Each row below holds a small network's activations on one input, seen along a few directions.
In each table, some parts of the input vary, and every possible input appears once, in random order.
Descriptions start from the smaller parts, as in this example, which fits no table here: one of 3 separate values, together with either a single point or one of 11 places around a ring or (one of 6 places along a line, together with one of 8 places around a ring).
Shared parts are said once, and a part with two or three values counts as separate values.
In the rows, zero is written as 128.

Other details of the inputs vary at random and push rows far along three fixed directions, the same in every table; ignore that.

Table:
r1: [110 150 147 118 106 133 146 118 170 105 147 125]
r2: [185 152 191 250  61 127  96 150  33 104 118 110]
r3: [122 119 153 228  77 140  86 183  24 159 126  74]
r4: [142 162 163 121  99 106 156 126 164  85 143 152]
r5: [159 136 176 140 137 108 128  76 129 117  86 167]
r6: [128 108 130 116 161 131 127 129 101 132 106 143]
r7: [133 149 146 103 100 115 150 144 163 113 148 129]
r8: [145 115 129 109 151 151 125 107 103 125 110 130]
r9: [132 128  93 117 173 121 126 133  97 159 121 107]
r10: [107  87  84  57 181 148  71 165  98 221 171  83]
r11: [132 109 107  99 144 137 111 126 105 161  98 132]
r12: [153 109 110 139 152 117 140 100 103 127 116 130]
r13: [129 104 152 103 151 116 136 121 105 149 109 126]
r14: [143 110 122 128 162 152 123 113 118 153 121 145]
r15: [123 145 128 122 103 143 142 127 159  78 140 140]
r16: [144 119 155 104 143 134 137  93 106 134 113 122]
r17: [152 153 139 124 103 124 144 142 164  75 137 156]
r18: [110 140  98 133 118 131 139 132 165 102 143 101]
r19: [128 151 122 121 122 140 131 158 174 114 145 138]
r20: [131 114 161 115 151 111 140 109 104 132 107 141]
r21: [105 116  91  97 157 143 106 133 100 183 108 127]
r22: [168 121 148 143 144 130 140  86 108  97 111 178]
r23: [142 105 140 120 155 127 129 123 105 119 100 147]
r24: [126 110 124 113 107 124 108 129 167 106 186 143]
r25: [ 99 125 115  96 102 133 149 146 158 153 166 115]
r26: [123 151 115 145 109 118 149 114 159  68 137 125]
r27: [121 149 147 118  83 104 144 119 167 101 126 150]
r28: [141 118 112 135 166 137 124 102 115 133 108 104]
r29: [ 92 133 140 114 115 118 144 150 168 127 144 125]
r30: [150 135 157 114 162 126 130 114 119 155 117 134]
r31: [119 124 156 238  84 144  81 180  34 162 125  76]
r32: [122 149 154 117  95 125 154 112 162  86 143 133]
r33: [140 115 123 129 160 147 127 108 112 144 121 151]
r34: [128 107 132 109 159 142 130 113 118 186 130 121]
r35: [118 154 150 128  91 107 139 116 176 104 125 152]
r36: [135  97 124 100 149 118  77 109 111 150 131 139]
r37: [ 88 129  85 100 113 148 112 169 173 164 136 114]
r38: [160 131 120 139 171 118 126 117 117 133 108 122]
r39: [103 128  78 128 115 124 145 145 156 129 158 110]
r40: [ 98 148 118  92 121 132 136 165 164 162 161 105]
r41: [136 102  93 132 168 135 126 118 115 168 122 107]
r42: [136 169 158 237  23 134 103 197  84 106 161  88]
r43: [127 154 188 204  73 153  87 174  26 185 146  92]
r44: [119 115  81 120 106 124 146 150 159 128 154 101]
r45: [114 143  96 139 105 107 131 134 171 108 123 124]
r46: [121 113 147 121 112 106 108 136 168  77 165 151]
r47: [ 97 148 126 226  23 149  77 209  99 164 150  63]
r48: [130 117 121 114 167 164 115 115 115 150 114 121]
r49: [117 127 133 105 144 118 123 105 106 167 105 136]
r50: [137 134 119 110 168 140 122 130  99 149 121 141]
r51: [ 72 116  41  86 113 128 119 183 152 186 144  68]
r52: [150 134 139 139  92 128 152 120 167  69 141 168]
r53: [121 132  97 145 113 120 146 132 168 108 150 123]
r54: [138 136 163 122 148 128 140  79 105 118 114 142]
r55: [126 125 105 100 176 151 113 146 105 178 125 120]
r56: [126 117 136 112 152 131 139 102 103 165 131 136]
r57: [113 116  99 104 158 145 104 131 110 180 104 128]
r58: [144 120 129 133 154 139 133  99 104 126 120 164]
r59: [ 96 118  62  99 103 119 125 167 158 155 134  84]
r60: [157 125 128 142 151 119 138  84 103  93 102 127]
r61: [137 157 114 144 119 108 143 140 168  89 139 128]
r62: [118 149 128 129 111 147 136 126 168  85 140 140]
r63: [142 104 139 104 143 130 140 106 106 163 126 128]
r64: [185 146 166 142 149 117 138  93 108  76 100 184]
r65: [107 135 130 117 106 131 148 132 170 137 160 130]
r66: [103 127 122 124 122 137 132 162 173 114 136 135]
r67: [153 126 166 153 159 119 132  97 116  84  92 179]
r68: [145 102 122 133 157 105 135 119 104 117  97 121]
r69: [104 133 107 141 118 103 147 146 158  91 135 125]
r70: [129 143 149 115  80 104 144 121 169 101 123 146]
r71: [151 129 165 151 155 114 137  94 107  77  94 185]
r72: [108 135 156 125 112 115 146 141 177 111 136 135]
r73: [146 130 167 125 153 136 133  83 121 128 110 134]
r74: [141 122 124 118 142 127 118 109 106 133  93 155]
r75: [ 97 109 131  96 165 125 130 132  99 179 121 116]
r76: [152 115 139 158 166 105 133 105 120 103  92 139]
r77: [ 88 135  69 115 109 115 127 155 157 142 135 102]
r78: [102 112 110  89 115 142  96 142 161 123 185 106]
r79: [128 133 106 127 103 123 146 128 160  85 137 104]
r80: [136 130 133 123 158 148 127  97 102 116 112 145]
Each input here is: one of 5 separate values, together with either a single point or (one of 3 separate values, together with one of 5 places along a line).
The inputs of r13 and r63 match in every part but the choice among 5 separate values. If r29 is changed in the same way as r13 into r63, which row does it become? -> r65
The inputs of r47 and r38 match in every part but the choice among 5 separate values. If r36 is changed in the same way as r47 into r38, which row does it become? -> r10
Change only the choice among 3 separate values in r26. List by row number the other rows that result. -> r54, r80
Change only the place on the line of 5 in r41. List by row number the other rows that result. -> r12, r39, r44, r53
Change only the place on the line of 5 in r3. List by row number the other rows that result. -> r31, r68, r69, r76
Change only the choice among 5 separate values in r11. List by row number the other rows that result. -> r8, r17, r23, r52
Change only the choice among 3 separate values in r42. List by row number the other rows that result. -> r4, r64

Table:
r81: [ 65  95  41  27 195 112 133 192 169 211 148  72]
r82: [121 125 131 137 117 137 136 141 140  94 149 130]
r83: [144 132 151 120 133 136 126 129  95 147 134 129]
r84: [118 135 125 141 120 137 125 146 146 101 138 139]
r85: [131 124 159 132 139 142 127 122 102 146 134 130]
r86: [124 122 111  87 166 118 155 111 179  77 119 163]
r87: [145 127 125 142 131 131 127 115 103 143 119 104]
r88: [108 140 126 137 113 130 148 145 141 111 123 119]
r89: [142 125 136  90 178 113 137  81 149 130  96 174]
r90: [ 86 105  87  97 130 113 114 186 137 184 167  59]
r91: [134 128 135 150 142 136 138 120 100 136 120 116]
r92: [129 146 120 145 101 119 138 136 150 110 114 132]
r93: [143 140 126 136 112 130 132 140 138  90 150 138]
r94: [144 119 127  77 175 115 137  92 144 138  96 163]
r95: [117 147 117 148 108 123 134 135 153 122 119 130]
r96: [119 134 151 125 104 130 132 122 149 116 152 128]
r97: [117 120 128 142 131 129 129 126  99 141  98 118]
r98: [129 118 156 134 122 129 116 108 106 144 122 138]
r99: [106 135 144 125 103 129 127 138 150 127 132 141]
r100: [123 142 117 143 111 128 137 125 151 122 141 109]
r101: [124 142 120 144 122 138 120 147 151 110 140 140]
r102: [138 121  89  70 158 114 144 106 174  97 140 140]
r103: [132 123 132 147 134 132 129 109 102 137 120 107]
r104: [143 120 123 144 133 134 104 131 105 133 111 138]
r105: [138 132 155 136 140 142 123 121 108 152 135 133]
r106: [124 146 141 118  95 121 127 141 143 119 130 145]
r107: [116 130 129 144  96 116 145 120 143 100 124 125]
r108: [139 124 144 119 117 125 114 118  97 151 124 132]
r109: [130 138 142 119 102 131 129 130 149 125 151 123]
r110: [136 133 118 135 118 139 129 147 145 108 152 128]
r111: [129 136 151 133 141 142 116 131 109 158 122 136]
r112: [114 128 120 141 110 131 118 141 148 105 131 141]
r113: [118 133 130 139 105 124 147 123 142 102 135 109]
r114: [107 141 145 122 113 137 132 147 148 128 140 135]
r115: [136 105 141  80 169 109 146  72 138 120 103 162]
r116: [142 100 109  96 180 115 131  78 140 112 108 159]
r117: [120 135 115 143 113 132 113 142 153 114 133 142]
r118: [145 129 150 119 124 131 118 116  97 144 133 122]
r119: [148 125 134 154 147 143 115 122 106 127 134 135]
r120: [137 128 125 154 128 125 122 107 108 144 111 123]
r121: [136 146 121 134 100 118 143 126 139 105 137 113]
r122: [125 150 117 138 113 130 142 148 147 120 124 121]
r123: [138 138 151 121 132 134 120 135  97 147 120 136]
r124: [135 110 106  97 176 109 150  75 139 126  95 143]
r125: [114 117 152 123 128 135 117 129 101 152 112 132]
r126: [122 124 123 137 113 134 122 129 146 103 153 122]
r127: [145 126 127 142 143 142 110 138 103 132 118 134]
r128: [121 136 163 128 107 131 147 130 143 102 147 139]
r129: [141 127 119 137 120 120 125 117  95 142 110 117]
r130: [138 126 154 140 123 128 113 105 111 146 123 142]
r131: [112 140 123 146 105 122 139 134 149 112 117 130]
r132: [139 115 119  96 188 117 168  85 132 113 102 139]
r133: [116 130 155 121 101 129 137 124 144 111 149 125]
r134: [146 113 121 142 128 132 104 120 104 135 122 130]
r135: [143 119 127 147 141 140 105 114 107 134 135 122]
r136: [133 120 112 137 126 129 121 123 102 159 112 107]
r137: [142 133 121 134 137 133 136 132  92 145 123 109]
r138: [ 72 106  77  95 130 113 108 204 138 198 148  71]
r139: [130 150 127 152 116 129 148 130 151 110 139 125]
r140: [138 128 118 137 142 141 133 135  99 157 123 103]
r141: [136 107 137 144 135  90 112 132 103 141 119 116]
r142: [125 147 144 122 109 134 132 148 149 126 137 138]
r143: [135 127 151 131 133 138 113 112 109 156 136 122]
r144: [126 102 127 139 130 133 110 119  98 130 122 126]
r145: [115 146 127 145 115 129 145 140 147 109 124 127]
r146: [137 120 143 124 121 131 112 119 105 158 123 129]
r147: [134 130 114 131  98 121 119 134 140 101 141 136]
r148: [134 147 108 102 165 110 167 100 189  93 108 159]
r149: [143 128 151 126 136 142 125 129 103 153 133 127]
r150: [105 118 111 118 131 108 129 179 140 151 158  90]
r151: [138 116 134 147 146 144 118 125 100 126 134 129]
r152: [140 141 126 138 135 129 131 134  94 138 106 121]
r153: [148 116 123 138 136 139 107 122 102 135 133 116]
r154: [120 108 126 138 136 137 108 133  98 134 112 130]
r155: [108 138 154 122 109 134 139 144 144 115 135 137]
r156: [126 148 116 136  99 115 138 140 141 111 117 130]
r157: [134 139 120 136 102 121 120 141 142  95 129 147]
r158: [145 130 126 136 139 136 111 138  95 127 119 136]
r159: [127 129 117 146 106 127 115 126 153 108 143 139]
r160: [116 118 122 129 111 135 125 134 141 103 151 115]
The inputs of r143 and r89 match in every part but one. If r121 is changed in the same way as r143 into r89, which row does it become? -> r156
What is each input in this table made of? -> one of 5 places around a ring, together with either a single point or (one of 3 separate values, together with one of 5 places along a line)
Change only the place on the ring of 5 in r124. List by row number the other rows that result. -> r91, r103, r131, r145
Change only the place on the line of 5 in r146. List by row number the other rows that result. -> r98, r108, r115, r130
Change only the choice among 3 separate values in r122. List by row number the other rows that result. -> r127, r142
Change only the choice among 3 separate values in r148. List by row number the other rows that result. -> r101, r111
